A small network was shown many inputs. Here are its activations along a few directions, one row for each input.
Each table varies a few parts of the input and shows all the possible inputs, shuffled.
Descriptions start from the smaller parts, as in this example, which fits no table here: line(4) and (point or ring(11) or (values(2) and ring(8))).
Shared parts are said once, and a part with two or three values counts as separate values.
(in the rows, 128 means zero)

Other details of the inputs vary at random and push rows far along two fixed directions, the same in every table; ignore that.

Table:
row 1: [179 103 118  55  98 193 170 126 127 107 123 130  46 171 136]
row 2: [103  86 129  85 172 167 101 163 173 142 107 136 103 120 117]
row 3: [132  88 109 121 179 100  94 133 118 124  62 158  69 119 106]
row 4: [149  93 133  62 133 161  83 105  83 122  78 125  70 161 120]
row 5: [153 193 213 137  54 119  69  85 102 177 217  46 244 138 168]
row 6: [188 165 160 105  34 161 195 114  99 114 196  96 161 181 162]
row 7: [147 125 107 130  90 147 224 161 188  75 142 176  86 144 130]
row 8: [143 113 107 112 103 162 224 170 199  66 152 178 107 154 145]
row 9: [104  89 113  85 121 196 183 167 200 106 135 150  86 120 108]
row 10: [134 105  97 116 147 103 143 130 115  97  71 166  74 124 102]
row 11: [150 187 136 142  85  99 177 126  88 145 184  84 195 121 115]
row 12: [121  92 112 134 158 112 106 132 155 121  84 156  69  98 107]
row 13: [141 108 115 118 103 158 228 167 188  56 151 176 113 160 136]
row 14: [103 124 109 137 179 199 136  82 105 114  95 145  54 121 128]
row 15: [117  95 112  96 151 157 130 156 150 143  99 144  70 120 101]
row 16: [106 131 131 102 131 132 120 146 130 127 138 120 173 129 119]
row 17: [124 115 145 147 190  69  15 119 119 171  82 124 134  98 128]
row 18: [144 183 132 192  76  63 152 119 100 123 167  93 189 145 153]
row 19: [140 178 107 177  54  75 192 106 103  99 157 115 174 154 138]
row 20: [124 192 115 165  93 166 211  60  71  90 168 122 160 141 144]
row 21: [128 134 118 174 120  79 109 120 129 136 122 111 128 133 140]
row 22: [ 98  85 122 101 160 155  86 146 151 157  89 136  77 101  93]
row 23: [145 169 127 130  71 135 215 144 127 122 193 116 172 145 123]
row 24: [123  94 108  93 164 142 112 151 131 150  99 134  84 121 104]
row 25: [128 154 150 141 145  78  66 117  73 200 141  76 196  99 120]
row 26: [ 82 172 169 196 163 130  30  49  70 180 152  80 200  83 158]
row 27: [116  94  98 151 133 117 131 130 158 112  85 142  52 122 121]
row 28: [121  93 101 105 123 149 183 158 174  63 105 190  96 149 123]
row 29: [100 179 160 183 174 121  44  53  39 166 138  85 192 108 157]
row 30: [102  75 131 120 165 143  85 151 204 111 105 165 104 114 130]
row 31: [143 109 111 128 126 121 161 145 153  97 121 166 102 143 126]
row 32: [133 132  96  99 118 129 183 129  98 118 105 132  96 123  83]
row 33: [103 106 147 132 178 103  26 115 101 205  98  93 141  79  98]
row 34: [134 167 172 166  88 109 144 150 177 118 201 124 230 136 172]
row 35: [129 172 160 129  94 130 158 153 142 145 209  94 230 133 152]
row 36: [148 180 132 143  71 124 197 137 114 144 184  94 176 119 120]
row 37: [110  97 101  89 153 134 115 138 115 133  80 144  87 125  90]
row 38: [ 91  90 153  98 206 122  16 148 126 171  96 112 153 114 122]
row 39: [118 150 103 140 153 189 175  87  92 103 125 138  79 124 140]
row 40: [117  93 141 134 197  78  12 134 129 164  83 141 130 114 139]
row 41: [110 140 170 177 134  75  28 121 144 168 145 116 209  99 148]
row 42: [116 105 120 161 183  63  21 119  97 164  68 112 110 122 137]
row 43: [143 100 102 122 170 101 113 136 129 121  83 153  74 117 114]
row 44: [177 179 174 111  34 162 171 120 117 130 199  85 168 166 167]
row 45: [144 126  93 117  86 132 228 141 158  63 128 182  97 153 120]
Description of these inputs: line(5) and (point or (values(2) and line(4))).
Changing only the line(5) part turns row 36 into row 25. The same change can be made to row 17. Which row results? -> row 43
Change only the values(2) part in row 45. List by row number the other rows that result. -> row 37

Table:
row 46: [126 141 127 138 118 133 145 122 126 125 142 124 143 128 131]
row 47: [135 104 115  97 135 156 144 135 129 116 102 142  75 136 114]
row 48: [128 141 132 131 119 138 139 124 125 130 146 123 137 129 135]
row 49: [117 142 160 140 145 113  56 111 100 166 139  97 182 120 141]
row 50: [128  93 114 105 138 129 133 160 166 114 105 155  92 131 117]
row 51: [127 141 127 145 118 127 148 123 129 118 140 131 138 128 132]
row 52: [126 129 136 133 115 121 143 150 162 122 151 134 155 128 134]
row 53: [136 146 129 135 110 121 145 124 121 127 142 119 145 131 128]
row 54: [128 143 132 135 116 135 143 122 126 127 145 120 143 128 134]
row 55: [135 143 125 140 112 114 145 123 123 120 139 127 138 132 132]
row 56: [132 125 115 129 129 124 142 128 125 125 119 133 114 130 123]
row 57: [113  97 137 118 181 112  31 117 106 162  78 119 110 115 121]
row 58: [139 142 134 129 109 126 140 124 119 129 145 118 140 133 132]
row 59: [122 105 107 118 148 145 139 128 136 112 102 149  80 123 118]
What do these inputs look like to the network? -> values(2) and (point or line(6))
Changing only the values(2) part turns row 59 into row 56. The same change can be made to row 54. Which row results? -> row 57

Table:
row 60: [130 125 127 124 129 126 123 128 124 130 122 127 123 129 125]
row 61: [129 127 128 121 130 134 123 123 119 132 123 124 122 129 125]
row 62: [128 123 132 120 130 137 120 128 131 131 127 127 124 130 130]
row 63: [131 125 130 120 131 134 122 126 123 130 124 126 122 131 128]
row 64: [128 124 128 125 131 123 121 132 128 133 123 127 127 127 125]
row 65: [126 125 123 131 132 120 125 130 129 129 122 130 124 124 124]
row 66: [126 125 130 125 132 137 122 124 128 129 126 127 122 128 130]
row 67: [126 128 125 126 134 133 126 124 120 131 123 125 122 125 125]
row 68: [127 125 130 125 133 135 122 124 127 128 125 127 123 129 130]
row 69: [130 124 124 129 131 122 127 129 129 124 120 133 120 130 127]
row 70: [124 122 127 130 134 122 123 134 138 126 124 135 129 126 127]
row 71: [142 117  97 106  99 162 219 148 157  86 130 155  74 142 113]
row 72: [127 123 127 130 131 123 122 131 135 126 123 133 124 128 129]
row 73: [130 125 127 124 130 124 122 128 122 130 121 127 124 130 126]
row 74: [126 123 125 130 134 119 124 135 135 129 123 133 127 125 125]
row 75: [123 125 129 126 136 134 122 128 130 128 126 130 128 127 128]
row 76: [123 126 125 132 136 125 125 129 130 129 123 131 126 124 126]
row 77: [127 121 129 123 131 127 123 137 137 131 125 130 127 126 125]
row 78: [126 119 130 122 131 129 124 137 140 127 125 133 127 128 127]
row 79: [122 125 127 133 137 125 122 129 132 126 124 133 129 125 129]
row 80: [126 129 123 133 133 126 125 119 118 127 120 128 120 126 126]
row 81: [127 122 130 124 132 123 120 137 135 133 125 129 130 126 126]
row 82: [145 164 137 137  74 136 189 129 134 113 182 117 167 142 143]
row 83: [129 168 161 152 104 102 106 120 113 157 176  94 212 123 146]
row 84: [149 152 113 133  72 142 226 136 146  89 166 138 127 144 132]
row 85: [125 122 131 120 133 134 121 132 132 130 127 129 129 128 128]
row 86: [127 125 123 131 133 118 125 130 127 129 121 130 125 125 124]
row 87: [126 121 131 124 132 125 119 136 137 129 125 131 131 128 128]
row 88: [127 130 127 127 132 133 124 118 115 131 122 124 121 127 126]
row 89: [128 128 130 126 133 134 120 120 120 131 125 125 123 128 129]
row 90: [124 128 124 134 135 124 124 124 123 130 122 128 124 123 125]
row 91: [126 180 162 173 108  82  93 108  97 161 175  87 228 119 150]
row 92: [128 127 125 132 134 126 124 122 122 126 122 130 121 128 129]
row 93: [128 123 127 130 132 121 122 131 134 126 123 133 125 129 130]
row 94: [122 125 131 126 136 134 119 127 130 130 126 128 129 125 129]
row 95: [125 123 126 130 133 120 123 134 136 129 124 132 127 124 125]
row 96: [127 123 130 120 132 133 123 133 131 133 126 127 126 127 126]
row 97: [131 123 130 123 130 125 120 130 128 129 123 128 124 131 128]
row 98: [127 127 125 132 133 129 126 122 124 125 122 131 119 127 128]
row 99: [130 120 130 122 129 128 122 134 136 127 124 131 123 131 129]
row 100: [125 122 131 120 132 136 122 132 134 130 127 130 127 128 128]
row 101: [125 121 125 130 134 121 125 135 138 124 123 136 127 127 127]
row 102: [128 125 127 121 131 132 125 128 123 133 124 125 123 127 124]
row 103: [130 125 131 120 130 135 122 125 124 131 125 126 122 130 128]
row 104: [128 130 126 127 133 132 124 118 114 130 122 124 121 128 126]
row 105: [129 127 127 125 132 135 126 122 121 127 123 127 118 129 128]
row 106: [147 165 122 144  71 127 211 130 131 101 174 126 154 142 136]
row 107: [130 127 127 121 130 133 124 124 117 131 123 125 122 130 126]
row 108: [121 125 127 133 136 127 122 128 132 127 124 133 129 124 128]
row 109: [131 123 130 123 129 127 122 130 129 129 124 129 123 130 128]
row 110: [127 129 122 133 134 125 127 120 117 126 119 129 120 127 126]
row 111: [129 121 131 123 128 129 121 133 136 128 125 130 124 130 129]
row 112: [128 125 127 121 131 134 125 128 125 133 125 125 122 127 124]
row 113: [125 126 128 133 133 128 121 124 129 127 124 130 124 127 131]
row 114: [123 126 126 133 136 125 122 128 130 130 124 130 127 122 126]
row 115: [124 126 128 126 135 133 123 128 128 132 125 127 125 125 126]
row 116: [124 126 129 126 134 133 121 127 128 133 126 126 126 124 126]
row 117: [125 126 127 133 134 126 120 125 128 127 123 131 125 128 131]
row 118: [125 128 126 126 133 134 126 123 122 131 124 125 121 125 124]
row 119: [128 126 124 131 131 120 125 125 123 127 120 130 122 127 125]
Changing only one part turns row 106 into row 119. The same change can be made to row 73. Which row results? -> row 60
What do these inputs look like to the network? -> values(2) and ring(5) and ring(6)
Change only the ring(6) part in row 82. List by row number the other rows that result. -> row 63, row 85, row 96, row 102, row 107
Change only the ring(5) part in row 103. List by row number the other rows that result. -> row 84, row 89, row 98, row 109
Start at row 74 and move only the ring(6) part, one step at a time. The first step leads to row 86. Which rows follow, in order? -> row 106, row 69, row 93, row 101
Change only the values(2) part in row 83. List by row number the other rows that result. -> row 96

Table:
row 120: [121 148 146 151 123 117 112 119 123 138 149 116 173 124 142]
row 121: [128  78  82  93 153 156 168 153 157  93  74 174  25 135 100]
row 122: [139 154 131 136 110 133 144 104  94 130 143 111 139 133 135]
row 123: [108 102 123 123 168 134  85 127 131 134  95 137 107 116 122]
row 124: [154 152 113 123  57 147 246 148 154  86 173 141 127 147 125]
row 125: [129 140 145 129 114 119 115 131 128 142 150 110 163 130 137]
row 126: [120  89  95 111 156 148 145 137 150 108  85 163  52 124 109]
row 127: [129 139 141 131 124 131 125 128 130 133 147 120 153 128 138]
row 128: [115 116 132 123 174 125  55 100  86 159  86 114 108 118 119]
row 129: [136 144 130 142 109 106 144 133 128 124 146 123 155 134 135]
row 130: [131 145 154 135 115 111 100 126 122 149 152 106 177 130 142]
row 131: [132 142 124 144 109 126 163 129 139 113 143 134 132 129 131]
row 132: [140 134 129 126 104 119 148 135 134 119 142 128 140 136 129]
row 133: [109 109 147 125 178 119  42 123 117 164 105 116 140 111 128]
Changing only one part turns row 121 into row 129. The same change can be made to row 126. Which row results? -> row 131
What do these inputs look like to the network? -> values(2) and (point or ring(6))
